A small network was shown many inputs. Here are its activations along a few directions, one row for each input.
In each table, some parts of the input vary, and every possible input appears once, in random order.
A made-up example of a description, with smaller parts first: one of 2 separate values, together with either a single point or one of 11 places along a line or (one of 5 places around a ring, together with one of 6 places along a line).
Shared parts are said once, and a part with two or three values counts as separate values.
(in the rows, 128 means zero)

Other details of the inputs shift rows strongly along two fixed directions, in all tables alike. That doesn't count.

Table:
row 1: [152 155  89 128 178  93  75 187 103  79 123 109]
row 2: [142  98 148 154 140 121 128 127 164 172 131  83]
row 3: [141  65 140 147 133 119  99 108 131 170 135 109]
row 4: [128 162  56 112 161  54 101 208  15 117 120  80]
row 5: [162 105 130 170 150 112  67 135 188 150 114 122]
row 6: [ 93 159 141 121  97 196 172  76 158  69 106 161]
row 7: [136 138 163 111  80 185 174 116 158  54 129 169]
row 8: [103 176 153 125  98 199 177  85 166  76 124 157]
row 9: [105 238  88  87 109 127 138 165   7  27 150 170]
row 10: [137  88 141 139 137 113 103 110 142 197 143 140]
row 11: [110 131 153 111  94 185 174  96 158  48 109 159]
row 12: [146  72 141 127 144 107 115 126 153 179 141 121]
row 13: [148 100 146 164 116 114 107 123 145 189 138 117]
row 14: [113 138 156  91 110 179 183 103 171  60 125 175]
row 15: [122 188  62  99 162  45 103 207  27 140 130 112]
row 16: [150  82 153 150 134 123 104 117 138 176 152 105]
row 17: [122 178  53 120 147  51  95 203  15 132 116  95]
row 18: [139  81 133 160 115 114 103 115 139 183 119 122]
row 19: [100 231  76  63 118 115 148 176  19  26 138 188]
row 20: [114 116 131 139 159 119 125 104 172 198 126 103]
row 21: [123 123 160  88 104 179 160  93 144  65 145 194]
row 22: [124 157  60 112 161  57  93 198   7 117 133  86]
row 23: [130 109 140 153 156 133 131 113 165 177 134  71]
row 24: [119  92 130 150 156 128 124 103 159 172 116  73]
row 25: [149  76 138 127 143 107 124 136 163 179 129 116]
row 26: [114 166 160 124  81 188 174 102 162  70 121 171]
row 27: [105 148 146 122  81 188 170  93 156  65 102 176]
row 28: [154  82 148 150 126 118 113 127 149 172 145 102]
row 29: [136  82 137 158 121 117  94 103 128 186 128 124]
row 30: [151 105 143 162 115 112 114 134 155 190 126 110]
row 31: [128 105 135 142 144 108 124 121 167 195 122 118]
row 32: [101 150 149  90 125 189 184  87 173  66 128 159]
Each input here is: one of 2 separate values, together with either a single point or (one of 3 separate values, together with one of 5 places along a line).
Changing only the choice among 2 separate values turns row 6 into row 24. The same change can be made to row 9. Which row results?
> row 16
Change only the choice among 2 separate values in row 27. List by row number the other rows that result.
> row 11
Change only the choice among 3 separate values in row 16. List by row number the other rows that result.
> row 3, row 21

Table:
row 33: [163 104  91 167 179  45  58 187  87 200 130  48]
row 34: [135 152 107 102 144 107 106 164  93  92 137 152]
row 35: [115 132 155 137 101 166 146  82 161 135 123 159]
row 36: [109 121 154 121 148 178 176  92 198 100 119 107]
row 37: [128 149 100  94 139 103 122 158  84 105 137 154]
row 38: [106 166 103 129 125 123 131 134  67 105 129 118]
row 39: [127 167 103 137 125 119 118 159  87  84 119 117]
row 40: [133 136 103  97 132 115 127 157  76  84 136 141]
row 41: [115 174  98 129 117 124 126 145  78  95 116 113]
row 42: [117 119 164 120  92 163 163  88 157 141 138 162]
row 43: [129  80 133 157 202  95 114 118 204 247 123  44]
row 44: [112 187  96 127 125 115 126 149  86 116 114 128]
row 45: [169  62 144 180 151  90  74 134 188 233 126  89]
row 46: [128  85 166 115  96 164 158  89 156 117 131 160]
row 47: [122 102 164 126  89 169 162  86 149 128 138 144]
row 48: [151  86 163 125 110 161 125 107 172  91 132 158]
row 49: [120 101 161 110 100 155 157  93 164 131 135 176]
row 50: [124 180 100 132 129 112 117 161  96 100 120 134]
What do these inputs look like to the network?
> one of 2 separate values, together with either a single point or one of 8 places around a ring
Changing only the choice among 2 separate values turns row 46 into row 49. The same change can be made to row 41. Which row results?
> row 44
Change only the choice among 2 separate values in row 47. List by row number the other rows that result.
> row 42

Table:
row 51: [135 160 143 117  90 172 146 132 133  22 127 184]
row 52: [116 125 135 114 148 149 151 107 160 139 128 119]
row 53: [115 140  83 132 148  76  99 151  63 173 127  92]
row 54: [135 127 106 124 153 102 109 158 108 119 131  99]
row 55: [126 144 118 144 158 114 110 139 143 137 111  97]
row 56: [116 122 151 118 127 167 158  97 180  91 112 139]
row 57: [131 115 115 122 148 120 112 137 136 114 123 120]
row 58: [103 191 107  85 140 146 169 142  88  73 137 128]
row 59: [149  95 134 176 123  93  86 139 123 210 128  96]
row 60: [141  90 171 108  86 180 148  81 171  94 136 201]
row 61: [143 119 151 144 116 157 124 118 182 101 123 138]
row 62: [132  93 124 147 145  82 103 127 113 235 147  86]
row 63: [117 121 133 126 138 158 150 104 165 124 114 113]
row 64: [129 136 114 153 159 121 113 133 149 164 113  85]
row 65: [139  82 173 124 117 168 143  93 204 126 138 151]
row 66: [103 178  88  97 136  99 127 147  48 122 139 136]
row 67: [115 146 151  81 102 194 169  99 165  25 131 203]
row 68: [140  93 178 113  95 180 159  91 183  81 141 187]
row 69: [115 140 127 122  98 142 145 113 109 115 130 137]
row 70: [109 155 120 146 129 135 136 117 137 136 114 121]
row 71: [119 187 109 105 119 154 132 146 115  24 118 165]
row 72: [112 169 104 149 141 106 126 146  98 149 122  90]
row 73: [136 119 130 155 113 113  99 131 119 160 119 133]
row 74: [117  94 126 149 168  93 120 114 145 233 133  82]
row 75: [108 135 121 136 133 123 147 122 118 151 127  99]
row 76: [120  99 125 152 164  87 123 125 130 235 142  69]
row 77: [124 138 104 128 171  89 118 159 101 144 125  68]
row 78: [143  88 165 175 129 159 131  92 220 186 116  92]
row 79: [139 181  97 116 111 115 112 171  52  67 132 146]
row 80: [137 153 100  97 131  97 119 166  45 103 151 141]
row 81: [133 167 105 120 127 123 114 162  94  57 124 156]
row 82: [145  83 146 133 123 139 120 115 160 114 123 147]
row 83: [150 141  99 119 148  64 107 193  88 165 139 109]
row 84: [127 134 142 153  96 146 128 107 144 141 125 134]
row 85: [151  84 151 133  98 143 125 112 140 127 132 146]
row 86: [147  91 144 134 120 134 124 126 146 115 131 136]
row 87: [110 181  88 107 156 115 143 162  71  99 126  86]
row 88: [131  96 156 139  91 143 135 107 134 142 128 144]
row 89: [137 101 121 175 137  93  83 123 141 221 119  90]
row 90: [135 144  89 108 133  93 104 164  51 103 131 133]
row 91: [125  99 177 124 123 172 163  85 204 130 129 135]
row 92: [146 116 143 117 113 130 135 133 165 132 126 166]
row 93: [126 101 153 122 105 138 134 102 135 148 134 165]
row 94: [131  99 123 140 124 101 105 131 104 172 125 121]
row 95: [111 200 122 110 120 157 156 141 115  37 118 139]
row 96: [132  70 169 141 148 144 134  85 217 183 124 114]
row 97: [104 120 136 136 125 148 153  94 155 143 117 123]
row 98: [126 155 108  89 137 119 131 154  81  62 140 165]
row 99: [118 163 105 101 122  95 128 162  38 119 147 139]
row 100: [152 118 119 144 121 110  90 142 113 135 124 136]
Changing only one part turns row 55 into row 95. The same change can be made to row 64. Which row results?
> row 78
Changing only one part turns row 56 into row 77. The same change can be made to row 81. Which row results?
> row 51
What do these inputs look like to the network?
> one of 2 separate values, together with either a single point or (one of 3 separate values, together with one of 8 places around a ring)
Change only the choice among 2 separate values in row 90. List by row number the other rows that result.
> row 85
Change only the choice among 3 separate values in row 71. List by row number the other rows that result.
> row 57, row 67
Change only the place on the ring of 8 in row 65. List by row number the other rows that result.
> row 58, row 62, row 68, row 76, row 80, row 91, row 99
Change only the place on the ring of 8 in row 98. List by row number the other rows that result.
> row 52, row 60, row 66, row 67, row 74, row 93, row 96
